A small network was shown many inputs. Here are its activations along a few directions, one row for each input.
In each table, some parts of the input vary, and every possible input appears once, in random order.
Descriptions start from the smaller parts, as in this example, which fits no table here: ring(5) and (point or (values(2) and line(4)) or ring(9)).
Shared parts are said once, and a part with two or three values counts as separate values.

A family of inputs:
R1: [12 0 -27 -27 38 -10 -10 19 46 -21 2 -14 -19 -47]
R2: [23 7 -41 -13 32 -22 29 7 5 -10 0 2 22 -29]
R3: [35 0 -32 -18 41 -8 -1 17 47 -18 21 15 -26 -34]
R4: [-11 -60 11 16 -80 -39 -25 -20 -60 27 -23 10 16 36]
R5: [44 13 26 29 12 2 12 -19 58 3 14 4 -31 -1]
R6: [-17 -67 10 -4 -90 33 -38 -1 -86 7 -15 18 13 19]
R7: [10 8 32 45 24 -43 7 3 9 16 -7 -4 24 -17]
R8: [9 11 20 31 -7 -10 44 -24 2 12 -22 -13 -14 1]
R9: [-4 1 -45 -14 22 -24 30 12 -7 -11 -3 -1 -6 -30]
R10: [-65 29 1 -78 -20 44 -21 20 -17 24 -13 15 15 60]
R11: [20 2 39 37 32 -30 -21 13 50 6 13 10 -23 -20]
R12: [-42 10 -8 -44 6 7 -3 -12 -15 74 -17 -2 25 67]
R13: [4 22 26 19 -19 8 29 -8 -4 -13 2 -10 -12 -11]
R14: [-33 11 32 36 1 -17 1 23 -11 -17 36 -6 0 -21]
R15: [37 -69 4 16 -52 25 -53 -8 -5 21 -13 24 -5 34]
R16: [-3 5 -19 32 36 -32 -3 -19 -12 1 -20 14 23 -35]
R17: [27 24 -16 -24 -15 24 40 12 -27 -39 18 -18 -8 1]
R18: [-2 1 41 32 30 -30 -29 12 51 4 -4 -18 -13 -34]
R19: [13 24 -19 -19 -19 30 49 13 -25 -51 50 -21 -5 12]
R20: [23 4 31 23 14 -4 9 -19 61 6 -10 -26 -25 -17]
R21: [18 -64 1 15 -70 5 -22 -19 -55 32 -46 17 39 39]
R22: [-43 4 -17 24 18 -7 -7 -3 -33 -27 30 12 2 -36]
R23: [-16 2 31 42 14 -39 7 7 -7 15 -17 -6 -4 -20]
R24: [-10 26 23 23 -26 17 35 -7 -5 -28 35 -13 -8 2]
R25: [69 10 -10 -14 18 22 22 2 35 -19 18 -4 -32 7]
R26: [57 19 -21 -6 7 -1 54 -7 -4 -12 1 -18 17 14]
R27: [-31 3 -16 22 21 -19 -14 -3 -32 -16 5 13 -1 -45]
R28: [-34 22 3 -67 11 51 -48 5 55 37 -33 -8 7 57]
R29: [-76 26 2 -72 -19 57 -12 15 -24 13 26 11 22 69]
R30: [-34 -73 6 1 -89 36 -24 -2 -80 -3 18 15 15 27]
R31: [-25 30 -3 -58 5 26 -6 -5 3 50 -39 15 45 80]
R32: [14 -57 21 12 -57 -16 -68 -15 5 16 -10 -10 11 17]
R33: [-4 7 -34 -25 16 -2 16 23 -18 -30 22 2 -1 -41]
R34: [31 14 -23 -12 -4 6 55 -3 -20 -15 -9 -21 -11 12]
R35: [-18 12 -37 -21 10 7 22 24 -18 -44 56 1 3 -29]
R36: [46 7 -8 -21 17 19 17 1 39 -21 -4 -34 -24 -8]
R37: [-28 -3 -20 29 29 -28 -3 -17 -29 2 -28 12 -4 -38]
R38: [35 20 22 35 1 -12 40 -27 15 10 -8 -10 15 4]
R39: [8 -5 -14 26 47 -20 -28 -11 35 -4 -1 27 -22 -41]
R40: [-6 25 1 -60 13 50 -40 9 55 35 -15 25 -1 75]
R41: [-21 13 34 33 3 -27 -8 23 -12 -8 16 -4 -1 -27]
R42: [-13 -11 -6 19 48 -26 -35 -9 32 -4 -23 -3 -18 -55]
What is each input in this table made of? -> line(6) and (values(2) or ring(5))
Changing only the line(6) part turns R28 into R10. The same change can be made to R18. Which row results? -> R41
Changing only the line(6) part turns R13 into R38. The same change can be made to R6. Which row results? -> R21
Change only the values(2) part in R15. List by row number the other rows that result. -> R40
Change only the values(2) part in R30. List by row number the other rows that result. -> R29
Change only the line(6) part in R39. List by row number the other rows that result. -> R16, R22, R27, R37, R42
Change only the line(6) part in R33. List by row number the other rows that result. -> R1, R2, R3, R9, R35

A family of inputs:
R43: [-6 1 -23 -61 8 50 -22 0 34 5 -7 4 -13 34]
R44: [4 31 4 24 64 -22 24 -11 51 -5 -14 -3 -24 -32]
R45: [-24 -44 9 -34 -45 18 -69 2 -6 13 3 7 19 43]
R46: [-27 4 31 -18 -4 27 -38 -3 -3 54 -48 16 23 63]
R47: [26 -22 12 59 -32 -36 26 -9 -35 -22 15 -27 -14 -48]
R48: [-45 -39 -63 -36 -16 -10 -14 -3 -100 19 -15 44 48 20]
R49: [7 7 28 38 44 -27 -9 -6 36 11 -29 9 -9 -30]
R50: [-51 -10 30 -6 -36 -7 -44 -5 -20 54 -13 6 37 67]
R51: [16 35 -17 -56 -8 47 56 12 -9 -15 8 -15 10 32]
R52: [-32 29 4 -37 18 34 1 -9 18 38 -33 2 7 55]
R53: [29 12 -24 7 56 -14 4 5 60 -23 20 2 -38 -41]
R54: [18 -26 7 40 15 -23 -25 5 30 -22 30 14 -10 -43]
R55: [-13 -2 31 53 13 -44 -11 -11 21 14 -2 0 3 -38]
R56: [-11 58 -8 4 72 -29 43 20 37 -20 13 -21 -15 -47]
R57: [-6 -27 -2 40 -8 -30 -11 17 -9 -30 37 -1 -24 -59]
R58: [29 13 -14 -36 -29 39 32 -18 12 13 -16 -4 -1 52]
R59: [31 -13 -1 19 37 -20 -29 9 45 -9 4 12 -24 -40]
R60: [-45 60 2 -55 29 44 29 15 -5 15 0 -10 17 30]
R61: [63 15 -9 29 40 -8 44 -17 37 -23 -2 -13 -28 -31]
R62: [-36 1 25 59 -10 -41 9 -1 -21 -6 6 -7 -9 -52]
R63: [-20 -23 -54 27 29 -46 1 -6 -40 -22 -37 2 14 -78]
R64: [-67 2 28 10 -66 9 -10 -4 -75 24 11 14 23 47]
R65: [-1 -29 11 5 -99 7 18 -9 -83 -3 23 1 15 52]
R66: [-46 -41 2 -29 -71 12 -43 11 -61 -3 28 6 5 28]
R67: [65 -10 15 41 21 -16 11 -12 22 -8 -20 -5 -13 -29]
R68: [48 -22 17 54 -10 -35 7 -18 7 -4 6 -17 -2 -36]
R69: [33 -14 11 -22 -51 29 -7 -11 -7 28 -36 5 16 62]
R70: [20 38 -28 1 67 -4 29 31 43 -54 49 -2 -25 -52]
R71: [-21 35 -31 -81 15 50 3 28 12 -10 29 -8 -4 11]
R72: [17 -38 17 -7 -74 7 -11 -12 -25 14 -12 -2 32 68]
R73: [49 46 -15 16 46 -2 67 5 22 -46 25 -25 -17 -48]
R74: [-3 -26 4 -47 -14 42 -63 6 14 21 -26 15 4 41]
Changing only one part turns R69 into R67. The same change can be made to R51. Which row results? -> R73
What is each input in this table made of? -> values(2) and (point or (values(3) and line(5)))
Change only the values(3) part in R74. List by row number the other rows that result. -> R46, R69

A family of inputs:
R75: [45 40 7 8 72 -8 24 -9 85 18 -36 -12 -20 -12]
R76: [31 29 5 52 28 -22 63 3 7 -46 35 -21 -20 -61]
R77: [37 5 42 56 25 -36 -2 -12 65 10 -7 -12 -21 -24]
R78: [-12 -38 5 59 0 -43 -26 -5 -18 -16 2 5 -14 -66]
R79: [12 -54 26 9 -71 -5 -44 -15 -26 32 -21 7 24 49]
R80: [-19 -26 18 -42 -60 42 -54 -11 -25 55 -26 27 34 99]
R81: [0 -34 -6 9 -76 -6 19 -6 -74 -17 17 -6 21 14]
R82: [25 -20 0 44 -40 -11 38 -11 -40 -39 17 -12 -14 -31]
R83: [-3 44 -22 22 104 -36 25 7 53 -12 -13 -4 -22 -76]
R84: [-8 10 10 68 65 -60 -3 10 29 -21 17 0 -18 -91]
R85: [-28 18 17 -93 -28 71 -37 2 20 58 -34 6 22 119]
R86: [-29 -6 -14 -42 -62 36 10 2 -76 6 14 14 33 65]
R87: [-30 36 -18 -95 -25 75 26 19 -37 9 4 -6 23 81]
R88: [37 -42 33 44 -34 -16 -30 -20 8 14 -21 2 -10 1]
R89: [81 28 -60 -29 95 15 17 27 104 -74 58 -12 -62 -90]
R90: [-65 -21 -8 -25 -27 7 -45 4 -50 25 -3 31 29 33]
R91: [33 61 -26 5 68 -2 87 1 31 -35 8 -27 -21 -46]
R92: [-70 20 -10 -75 6 38 -30 19 -9 29 -12 13 19 51]
R93: [-37 -49 0 25 -40 -37 -37 -2 -48 3 1 9 18 -16]
What is each input in this table made of? -> point or (values(3) and line(6))
Change only the values(3) part in R75. List by row number the other rows that result. -> R83, R91
